These are the activations of a small network on made-up records, seen along a few directions, one row for each record.
After each row come some of the record's fields: Mufu, Mugel, Bevar, Pob, Lagub, Lafot, Gizu.
A field that a record lacks is written absent.
Other fields move the rows too, some of them a lot.
Random noise pushes rows far along 16 fixed directions. That doesn't count. These rows show it; they differ only by the noise:
[-513  -46  413  119  155   10 -321 -119  327 -532  104  361   78 -279
 -388  209   29 -209  133  303 -173 -272 -277  109  360 -166  256   91
    5   46 -431  171  148  -27  472]
[-183   37 -119   24  320  280  171  -95  241  533  144 -214   57 -322
 -321  -38   12  414 -178  153   38  233 -144  -68 -445  179 -436   79
  -64   91  492 -525  420 -272 -333]
[ 411  173  575  -53  137  485 -181  -44  328  533  -96 -397  218  -37
  279 -236 -414 -128   19 -212  -74 -126  280  633 -737 -119  -90  509
  415 -215 -235 -174 -239  392  -17]
[ 527   22   10  -47 -124  309  179   62  370  -30  -52  -34   61  172
  101   80  -77   14  409  111   16   71 -236  -13  -36  -44  119  250
 -292  468   61 -177 -135 -277  -41]
[ 301   55  239  -67  122   43 -280 -226  383   26  272 -267  378  -27
 -255  -37  -18 -115   67  -23 -123  316  285  371   27 -408 -225 -171
  122 -326  -88 -146  -91 -190  367]
[-178  211   52 -236   73 -266 -410  243 -186 -451 -192  -78 -146 -314
  293  462 -396  193   12 -144  121  -35 -256  388  115 -293   -8 -109
  450  247  171  256   33   28  128]
[  26  298 -334 -108 -266  171  369  -43 -363  146  442   96  119  -24
  250  128  -43  -77   77  330  273 -222  180  -47  -44  451 -191  -23
 -166  282  366  422  141 -151 -197]
[-248   12  120   12  -27 -154  111   80   15  -53  -29 -326 -236  131
 -187  330  -16  -54    6  350  297  -68 -344  416   47  120 -212 -407
  131 -615  251 -496   63  317   71]
[ -52   59  253  127  105 -125  143    6  197 -420  247  574 -518   11
  604  -85  368 -316  -30 -336 -441   20  304 -172  198  193   13  156
 -104  305 -429  244 -306  299 -180]
[-111  297 -123  459 -211 -228 -373  364 -231 -293 -317   31  149  233
  316  104  199 -210  -68 -140  152  -24  264  125  233  347  280 -276
   35 -267 -208  332 -415  179 -193]
[ 254  258 -196  264  -28  375   18 -131   88 -215  331  -69   32 -433
  -67  367   72  -41  416   11   93 -180  150    1 -183  119   71  118
  224  594   38  349   -3 -350   61]
[ -83    2   22 -264  106 -211   17   81  197  166  100  440 -206 -142
   87  193  142  147   73  -40 -124   73 -139  -21  184  -76  -13  -99
 -130  -54  172  -33  -97  135 -412]
[ 466   38 -134 -112 -137 -171  -14   69   21  112 -115 -436  214  376
  198  -72 -150 -164  153  -95  315  365  176  410   -2    3 -345 -344
  -81 -256  192 -208 -314  -38   62]
[ -74 -101  226   50 -345   47 -314  136  137 -250 -421  208  200   49
  137   59   21 -218  -56  301   19  317 -233 -238   82  202 -190   48
 -643  366 -386 -168  -49 -206  247]
[-226  -42   74   94  149  -90  159 -174  -81 -308    2 -128   87  272
  134 -328 -181 -158 -185  -54   20    2  183   43  154  227 -280  174
  -76   95  -24   56  213  -54  560]
[ 147 -246   23  164 -348 -176  278  -51 -371   65   62  285 -105  104
  308  354  356 -261  260   67 -162 -258  552 -654  -84  433    4  -91
   62 -120  -34  258 -381  266 -149]
[  22   22  266 -264 -498  132  -22  -19  -91  440 -392  353   54   48
  230  186 -120  -75  -78  236  202 -179 -119  -82  -69  371 -183  318
 -487 -125  -90  -24  -10  384  200]
[-473  156  196  294 -157   36   57  355  -90 -231   74  168  106  312
  302  -91   14 -196  -82  226   20  -75  131  240  175  356  -64  -89
 -174 -111 -242  128 -357  225 -247]

[ 203 -176  285  -67   44  -58  321   39   99 -376 -183  142 -676  182
  683 -105  -80 -119   67 -526 -274    2    6  -60   15  -42  -85  387
   22  476 -312  -92 -317  402  159]	(Mufu e1; Mugel u1; Bevar g2; Pob s3; Lagub l1; Lafot f2; Gizu absent)
[ -99 -332  221  -17 -141   35 -193  265 -110  236 -470 -229  469  204
  -23 -146 -333  170  -56  115  -28  260   13  -88 -207 -135 -218   12
 -113  -70  -84 -332 -240  -94   -3]	(Mufu e1; Mugel u2; Bevar g2; Pob s3; Lagub l2; Lafot f4; Gizu k1)
[-737  -27 -510  390  442 -201  171  -49  -58   15  194    2 -382 -464
 -495  -20  168  105  157 -257  490 -105   -4  336  -23  457 -301 -352
  270  -58  203   97   25  122 -282]	(Mufu e1; Mugel u1; Bevar g1; Pob s3; Lagub l2; Lafot f4; Gizu k1)
[ 270  173  207  465 -238  137 -319  226  107 -263 -123 -166 -126   10
  180  250  362 -166  -60  -68 -195  157  175  -34 -171   16  201 -200
  178 -183 -387 -165 -370  115 -196]	(Mufu e1; Mugel u1; Bevar g1; Pob s1; Lagub l1; Lafot f4; Gizu k1)
[ 117  402  -56  611 -336  553 -159  -43  -51 -274   40 -280  362   -7
 -211  154   66 -380   97  287  257 -449   24  295  -40  252  406  104
   54    2 -365  293   50  -94  391]	(Mufu e1; Mugel u1; Bevar g2; Pob s3; Lagub l1; Lafot f3; Gizu k1)
[-553  368 -126  277 -371   67  -70  439 -465 -339 -230  -88  206  220
  -74  374 -159  496 -231  317  235 -159 -196  -52  477  158  180  -88
  -67 -111  250   96   18 -100  164]	(Mufu e2; Mugel u2; Bevar g2; Pob s3; Lagub l2; Lafot f4; Gizu absent)
[   4  343   68  -88 -278   -3 -531   47 -128  -63 -230   65 -135 -420
  127  372  -50  308 -285 -440   97  280  161  259  145 -205 -326  -62
  112  -20 -140  155 -138  137  399]	(Mufu e1; Mugel u2; Bevar g1; Pob s3; Lagub l2; Lafot f1; Gizu k1)
[-159 -209   54 -375  -29 -173  444 -441   16 -352  112   80 -689   43
 -158   12   97 -502  -45  465  257 -242 -687  -14  237  235 -152  -57
 -372   -5  -42 -302  692  222  647]	(Mufu e1; Mugel u2; Bevar g2; Pob s3; Lagub l2; Lafot f1; Gizu k1)
[ 351 -249 -145 -314   89 -159  127 -401  160  718  137  147  106   80
 -262 -446  251 -595  196  149  196  -85   87  -10 -194  197   86 -177
 -289 -537  -97  -54   70  194 -258]	(Mufu e2; Mugel u1; Bevar g2; Pob s3; Lagub l2; Lafot f1; Gizu k1)
[ 152  130  217  139 -221  327  314  249   98 -323  -12 -177 -222  474
  126   31   38  345 -116  199 -232   89 -202 -236  102  -68  189  258
 -122  132   63 -377  -22 -115   32]	(Mufu e2; Mugel u1; Bevar g1; Pob s3; Lagub l2; Lafot f1; Gizu absent)
[-197 -282  -46  192  -42 -141 -209  355 -290 -229 -437 -161   73   -2
  130   94  -97 -165   65  204   39  -63 -265 -168 -290   78  194 -182
  172  237 -124  -27  -61  -71 -349]	(Mufu e1; Mugel u1; Bevar g2; Pob s3; Lagub l1; Lafot f2; Gizu k1)
[-346 -394 -310  267  253 -339   32  -85  168  401 -190  312   -1    0
 -450 -291  625  112 -282  -10 -130  429   10 -708   48  380 -154 -314
 -506 -313  117 -468  197 -174 -475]	(Mufu e1; Mugel u1; Bevar g1; Pob s1; Lagub l1; Lafot f4; Gizu k1)
[ 165  211  -98  381 -181  188   84 -127 -116 -150  280  271 -114  -64
  203   43  516 -309  -14   54 -163 -207  440 -449 -148  492  243  129
  -12  207 -225  464   24  -43 -166]	(Mufu e2; Mugel u2; Bevar g1; Pob s1; Lagub l2; Lafot f2; Gizu k1)
[ 245  509 -213  349  -80  360   46  -45  -79 -202  362 -435  178   35
   -6   75  137   39 -173  130   13   15  213    9  -37   93  110  -61
  148   50  181   42  226 -370   80]	(Mufu e2; Mugel u1; Bevar g2; Pob s1; Lagub l1; Lafot f4; Gizu k2)
[-361  -48  286 -245   54  -44   -7  -38   42 -268   62  291 -336 -242
  202   20 -116 -437    0  349   21 -281 -476   47   -6  125   79   57
 -157  262 -325   28  217  247  -18]	(Mufu e1; Mugel u1; Bevar g2; Pob s1; Lagub l1; Lafot f4; Gizu absent)
[  52    9  -62  273 -161   -7  179 -239  135  -78    0  -42 -437  -96
 -283  369  380  -21   58 -158  156    0   -6   31  176  181 -226 -157
  -71 -307  -29 -292  -51  277  447]	(Mufu e1; Mugel u2; Bevar g2; Pob s3; Lagub l1; Lafot f3; Gizu absent)
[ -22 -357  157  178   20  360  308  120 -227 -110  345 -613  573  187
  113 -292 -348 -241  205  610 -205   78  266 -357 -635   50 -246  -20
  143  544  -34 -178 -103 -556 -246]	(Mufu e1; Mugel u1; Bevar g2; Pob absent; Lagub absent; Lafot absent; Gizu absent)
[ -63 -297   -1 -307 -419 -253    9  197 -494  209 -271  -58  319  204
   92  298 -325  194  111  261  192   88   92 -199   39  -19 -359 -266
  -48 -170  305  -22 -240  -19   58]	(Mufu e2; Mugel u1; Bevar g1; Pob s1; Lagub l1; Lafot f1; Gizu k2)
[-152  301  123 -168 -222  269  130  152  115  164  133 -122 -179   11
 -157  338   56  564 -480  390  -37  305 -454   93   75 -152 -358 -100
 -252 -247  418 -658  347  -58  -49]	(Mufu e2; Mugel u1; Bevar g1; Pob s3; Lagub l1; Lafot f2; Gizu absent)
[ -24   99 -210   69  157    8  352   77   29  -33  -53   38 -137  449
  227 -500  -51 -129  -92 -126  106 -172 -187  182  179  225  254  190
 -246   83   12   47   78  128 -184]	(Mufu e1; Mugel u2; Bevar g2; Pob s3; Lagub l1; Lafot f2; Gizu k1)
[-146  -81  247 -121 -244   70   88  185   85 -259   53   33  -27  207
 -198  279 -125  290   41  237  -70   57 -315  254  355 -424  -89  -70
  -71 -130   23 -197 -106   15  280]	(Mufu e1; Mugel u1; Bevar g1; Pob s3; Lagub l1; Lafot f2; Gizu k1)
[   6 -199   42 -213  -72 -253  -75  135 -334   -8 -315  301  -51    8
  224  278   27 -231  157  445 -159 -578 -384 -709  -74  106  842   57
   99   44   38  209  187  124 -462]	(Mufu e2; Mugel u1; Bevar g2; Pob s1; Lagub l1; Lafot f1; Gizu absent)
[-291 -128  -73   46  256  -93  203  192  -61 -517   99 -118 -141  113
  372 -454 -342 -177  139 -150   96  176    3  191  -23  124 -279   17
  -20  722 -162  139 -193 -183 -102]	(Mufu e1; Mugel u1; Bevar g1; Pob s3; Lagub l2; Lafot f4; Gizu absent)
[ -37 -147  269  352  123  368  548 -486  252 -147  507  147 -302 -186
 -274  101   27   -3  508 -488 -143 -473  583  205   90  -13 -225  510
  375  119 -310  287 -387  362  777]	(Mufu e1; Mugel u2; Bevar g1; Pob s3; Lagub l1; Lafot f3; Gizu absent)
[ -96 -412  511   21  424   98 -103  -66  495 -110   65  106   30 -178
  -41 -269  -13 -318  194  102 -445   51  -76  -65 -390 -202   43  255
   88  312 -461 -205  -41  -52 -146]	(Mufu e2; Mugel u2; Bevar g2; Pob s1; Lagub l2; Lafot f3; Gizu k1)
[ 433  329  -84   -2 -449  188  -81   71 -170  467  318  359  355  -93
  368  225  263  -70  148  -54  -96  -23  715 -177  -86  159   49  -31
  -94  -76  -44  539 -532   59 -475]	(Mufu e2; Mugel u1; Bevar g2; Pob s1; Lagub l2; Lafot f3; Gizu absent)
[ -52  -24  118 -685  -97 -301  -91   47 -361  487  111  108  155   22
  292  -26 -236  -16 -294  221  -17   54   62  106  -83 -195 -246 -264
   41 -438  255   71   98  233 -315]	(Mufu e2; Mugel u2; Bevar g2; Pob s1; Lagub l1; Lafot f1; Gizu k1)
[-207  -94  -51  172   32 -196 -367 -170 -318 -105 -118 -373    7 -445
  -95  133  -57  -67 -119 -264  227  252  442   61 -333  129 -612 -298
  427  -21  -90   87   -7  -23  414]	(Mufu e2; Mugel u2; Bevar g1; Pob s1; Lagub l1; Lafot f1; Gizu k1)
[ 155  275 -449  440 -236  410  139  444 -259  287  177 -554  484  136
 -105   74 -104  196  373  199  414  -24  264  303 -353  210   67 -302
  225    4  300   98 -499 -283 -706]	(Mufu e1; Mugel u2; Bevar g2; Pob s3; Lagub l2; Lafot f4; Gizu k1)
[  82   35 -259   87  402 -360 -196 -180    8  -82 -391  -16  -99   50
  256 -557  -11 -230 -176 -691   97  118  212  -52   92  230  104  164
  -31  120 -157  173   88   48  201]	(Mufu e2; Mugel u1; Bevar g2; Pob s3; Lagub l2; Lafot f4; Gizu absent)
[ 396  -64  171 -251 -360  -55 -100  -72 -242  296 -310 -169  192  299
   79  195   70  103 -362  312 -164   75   11 -458 -138  -49   36   23
  -74 -470  259 -284  338   -4  214]	(Mufu e2; Mugel u2; Bevar g2; Pob s1; Lagub l2; Lafot f2; Gizu k1)

Which values does each new row have?
[ 476 -198   41 -528 -188   25   77 -109  140  552   11  -87  310   37
 -103  128 -172  475   66    8  -98  555  114 -267  -17 -417 -526  -29
 -309  -24  420 -444  -97 -323  123]	(Mufu e2; Mugel u1; Bevar g2; Pob s1; Lagub l1; Lafot f4; Gizu absent)
[-171   83  -51  229  289 -128 -358 -119  267  -63 -175   55  -52 -104
 -152 -349  278 -215 -402 -250  -47  208  -92  157   73   62   54  -79
 -147 -192 -305 -114  253   38   57]	(Mufu e1; Mugel u1; Bevar g1; Pob s3; Lagub l1; Lafot f2; Gizu k1)
[-388 -445 -251 -170  277 -511    6 -170 -389 -196   19  -72 -151 -403
  -83   29 -164 -607  410  252  390 -288 -151 -121 -263  308  -90 -401
  274  246  -17  258  158    8  -75]	(Mufu e2; Mugel u1; Bevar g2; Pob s3; Lagub l2; Lafot f4; Gizu absent)
[ 260   99   70 -220 -113   59  -82  103  285 -451  398   91  143  155
  114  -87   57 -452  197  440 -118  207 -307  186  322 -347  223 -325
 -365  289 -294   28  -82 -365 -164]	(Mufu e1; Mugel u1; Bevar g2; Pob s1; Lagub l1; Lafot f1; Gizu k1)
[-141  260 -127  353 -296  127 -182  536 -176 -250  -10  236  362   75
  217  275   31  515   -4 -230 -216  209  330  -70  381 -206   86  -36
  -28  301  -15  371 -585 -263 -280]	(Mufu e2; Mugel u1; Bevar g2; Pob s3; Lagub l1; Lafot f3; Gizu k1)
[ 209   98  178  425 -263  353  225  130  -74 -241   48 -222  -59  291
  133  130    0   45  196 -136  -72 -235  340  134  -93   26  128  249
  328   -3 -190  126 -426  178  202]	(Mufu e2; Mugel u1; Bevar g1; Pob s3; Lagub l1; Lafot f2; Gizu k1)
[ 235  -28   13 -159 -108  -31  -46 -118 -124 -524   -9  -82 -393 -369
  266  447 -197 -379  306  -13  134 -260 -309  165  -67 -141   25  -44
  268  530 -168  192   86   55  374]	(Mufu e1; Mugel u1; Bevar g2; Pob s3; Lagub l1; Lafot f3; Gizu k1)
[-139 -217   69 -451   34 -390 -271 -195  -17 -145  281   13  363  -87
 -345   78  -65 -397   38  594   24  119 -244   45  288 -368  -68 -586
 -129 -313    3  -31  298 -275  223]	(Mufu e2; Mugel u1; Bevar g2; Pob s1; Lagub l1; Lafot f4; Gizu k1)
[ 775   32  -97  148 -300  334  432  -62  213 -156  -64  213 -264  370
  468 -153  194  -93  275 -427 -172   41  193 -302  115  110  166  508
 -421  658 -262  120 -352  -54  155]	(Mufu e1; Mugel u2; Bevar g2; Pob s3; Lagub l1; Lafot f2; Gizu k1)
[  93  178  138 -114 -355  188 -133  207 -129  463 -143  448   23 -130
  137  284    5  450    3 -186 -106 -195  214 -107  -54  -59  213  331
   51 -133   -6  343 -353  319 -296]	(Mufu e1; Mugel u2; Bevar g1; Pob s3; Lagub l2; Lafot f4; Gizu k1)
[-120 -355  186  129  409 -279 -235 -403  301  281 -381  182 -129 -262
 -302 -138  366  165 -312 -492 -359  267  259 -570 -106   55 -185  248
  -10 -296  -93 -363  249  124  363]	(Mufu e2; Mugel u1; Bevar g2; Pob s1; Lagub l2; Lafot f3; Gizu absent)
[-781  349   32   33   33  -50 -389    2 -212 -380  -24  296 -129 -536
 -134  340   16  426 -649   31 -118  -26 -279 -154  382  -76  -51   62
  -26  162   19  187  575  -75  395]	(Mufu e1; Mugel u2; Bevar g2; Pob s3; Lagub l1; Lafot f3; Gizu absent)
[-331 -219  -29 -228   68  -86  185 -353  -25  388  -40  248   -2  -68
 -288 -214   35   77 -320   60   61   37  -75 -199   76  175 -413  152
 -389 -166  118 -167  467   71  363]	(Mufu e2; Mugel u1; Bevar g2; Pob s3; Lagub l1; Lafot f2; Gizu k1)
[ 162  275   67    7 -173   33 -300    3   85  346  143  265  392  146
 -255  -16  340  370 -267 -118 -322  150  443 -179  362 -307  326  -14
  -80 -666   -8  178 -179  -18  -56]	(Mufu e1; Mugel u1; Bevar g1; Pob s3; Lagub l2; Lafot f1; Gizu absent)
[ 590  -24   -5 -329 -147   35  179 -273  -53  102    3 -385  -10  123
  164   68 -236 -103   50  -68   97   57   22  101 -102 -189 -253   61
    9   15  189 -176  126   -5  511]	(Mufu e1; Mugel u2; Bevar g2; Pob s3; Lagub l1; Lafot f3; Gizu absent)
